A small network was shown many inputs. Here are its activations along a few directions, one row for each input.
In each table, some parts of the input vary, and every possible input appears once, in random order.
A made-up example of a description, with smaller parts first: one of 6 places along a line, together with either a single point or one of 11 places along a line or (one of 3 separate values, together with one of 5 places around a ring).
Shared parts are said once, and a part with two or three values counts as separate values.
In the rows, zero is written as 128.

Other details of the inputs vary at random and push rows far along two fixed directions, the same in every table; ignore that.

Rows:
x1: [128 154 130 160 128 130  88 120 136  82 141]
x2: [141 150 187 166 142 152  87  81 138  53 128]
x3: [148 143 120 171 133 105  93 123 140  74 130]
x4: [117 155 136 160 136 123  99 115 135  96 140]
x5: [132 123 117  93 122 149  88  56 105  84 121]
x6: [100  96 131  72 122 147 161 130 102 202 122]
x7: [131 151 132 187 138  99 153 205 159 147 150]
x8: [123 126 125 148 134 105 128 120 141 105 121]
x9: [128 108 121  80 125 146  90  70  83 125 115]
x10: [112  96 131  64 126 145 148 126  85 220 125]
x11: [123 125 125 146 132 107 131 119 138 110 118]
x12: [123  94 124  61 118 156 146 137  78 212 124]
x13: [150  97 105  78 122 131 113  68  93 117 104]
x14: [126 162 131 171 119 140 153 207 169 136 168]
x15: [150 142 114 159 127 114 108 118 148  70 132]
x16: [147 135 119 157 134 109  99 125 131  86 128]
x17: [134 124 124 136 139 104 116 120 122 125 124]
x18: [119 176 129 176 130 126  75  73 167  10 128]
x19: [144 137 119 157 123 122 176 222 159 162 154]
x20: [131  99 114  79 121 129 161 124 115 173 105]
x21: [125 150 130 150 117 147 171 217 155 167 164]
x22: [141 134 125 163 127 115 165 225 145 175 149]
x23: [117 111 128  82 133 136  95  61  86 134 115]
x24: [110 167 135 170 122 137 165 202 177 134 153]
x25: [130 139 132 168 135 103 165 214 153 180 150]
x26: [135 101 110  76 124 127 123  62 103 117  90]
x27: [135 102 110  78 126 125 119  63 106 112  92]
x28: [104 138 135 141 128 131 124 116 138 112 131]
x29: [100  91 130  63 120 149 161 122  97 211 118]
x30: [115 155 128 143 126 136 115 113 152  80 130]
x31: [158 132 179 166 144 130 115 111 139  82 120]
x32: [119  82 121  76 124 123 168 129 102 204 108]
Description of these inputs: one of 2 separate values, together with either a single point or (one of 3 separate values, together with one of 5 places around a ring).
Question: The inputs of x19 and x5 match in every part but the choice among 2 separate values. If x3 is changed in the same way as x19 into x5, which row does it become?
Answer: x1
Question: A walk changes only the place on the ring of 5. It starts at x14 and steps to x18. List the rest of the walk in order.
Answer: x29, x10, x1
Question: Which other rows does x9 become when the choice among 3 separate values takes its other values? List them by row number.
Answer: x1, x12

Rows:
x33: [151 120 129 161 135 114 144 147 139 104 128]
x34: [139 140 157 142 124 139 180 231 154 208 162]
x35: [118 160 129 155 137 129 111 118 145 109 143]
x36: [133 115 135 137 142 106 180 183 127 193 136]
x37: [144 104 145 112 130 153 145 137 103 157 134]
x38: [116  87  84  67 115 118 110  67  87 128 106]
x39: [117 135 102 126 123 110 190 206 138 203 146]
x40: [130  68 117  80 133 115 110  62  80 132 100]
x41: [ 94 162 156 148 131 145 128 105 149  99 137]
x42: [108 136 125 149 125 136 125 159 147 137 151]
x43: [136 115  92 105 114 125 145 125 119 126 122]
x44: [123 144 126 113 119 146 180 225 144 208 163]
x45: [141 125 138 157 141 105 144 177 132 139 117]
x46: [137 115 152 115 139 140 112 121  95 142 114]
x47: [131 146 113 137 116 146 123 137 133 101 147]
x48: [149 103 134 105 140 114 142 125 118 148 115]
x49: [124 148 118 124 125 136  94 114 115  99 123]
x50: [104 155 162 133 126 155 152 153 163 131 142]
x51: [116 138 114 103 125 137 122 109 107 144 139]
x52: [131 127 109 125 133 111 103  96 126  98  93]
x53: [100 155 159 144 127 151 115 117 143  90 117]
x54: [108 126 110 115 116 138 111 124 116 127 145]
x55: [135 114 105 120 121 126 161 152 138 150 122]
x56: [119  99 146 117 130 141 147 165 107 187 146]
x57: [136 140 151 148 127 134 121 158 127 140 128]
x58: [134 184 136 187 140 124  79 113 180  37 146]
x59: [123 124 107 116 134 109 140 113 129 148 117]
x60: [124 120 139 137 121 133 107 118 122 125 140]
x61: [134 154 119 165 134 106 150 183 181 124 139]
x62: [130 120 121 161 123 100 118 130 143 104 130]
x63: [129 166 105 180 128  98 115 163 159  76 127]
x64: [138 163 103 158 130  99  95 105 160  42 130]
x65: [141 124 158 122 139 141 151 172 127 174 145]
x66: [130 117 121 104 120 157 144 136 121 158 132]
x67: [133  99 144  78 142 140 104  49  70 144 112]
x68: [134 166 149 184 136 118  96 110 147  79 146]
x69: [149 106 128 100 126 114 147 130 124 162 114]
x70: [ 87  95 140  62 117 164 107  36  91 121 106]
x71: [141 154 128 183 138  88  96  89 151  57 125]
x72: [151  97 119 110 117 123 151 125 116 147 114]
x73: [147  76 131  48 114 162 121  58  65 163 104]
x74: [126 166 132 170 136 129  77 111 148  61 123]
x75: [116  84  96  78 123 119 115  70 102 137 101]
x76: [108 132 148 117 117 166 136 100 133 103 125]
x77: [144 137 130 163 130 101 114 136 140  99 109]
Question: What do these inputs look like to the network?
Answer: one of 5 separate values, together with either a single point or (one of 2 separate values, together with one of 4 places along a line)
Question: The inputs of x43 and x64 match in every part but the choice among 5 separate values. If x73 is changed in the same way as x43 into x64, which row does it become?
Answer: x34
Question: Which other rows does x66 become when the choice among 2 separate values takes its other values? List them by row number.
Answer: x55
Question: List by row number the other rows that have the choice among 5 separate values in common with x45.
Answer: x46, x49, x52, x53, x57, x63, x74, x77
Question: Which other rows does x41 become when the choice among 5 separate values takes its other values? List them by row number.
Answer: x50, x53, x70, x76
Question: Which other rows does x72 become when the choice among 5 separate values takes its other values? List them by row number.
Answer: x62, x69, x71, x77
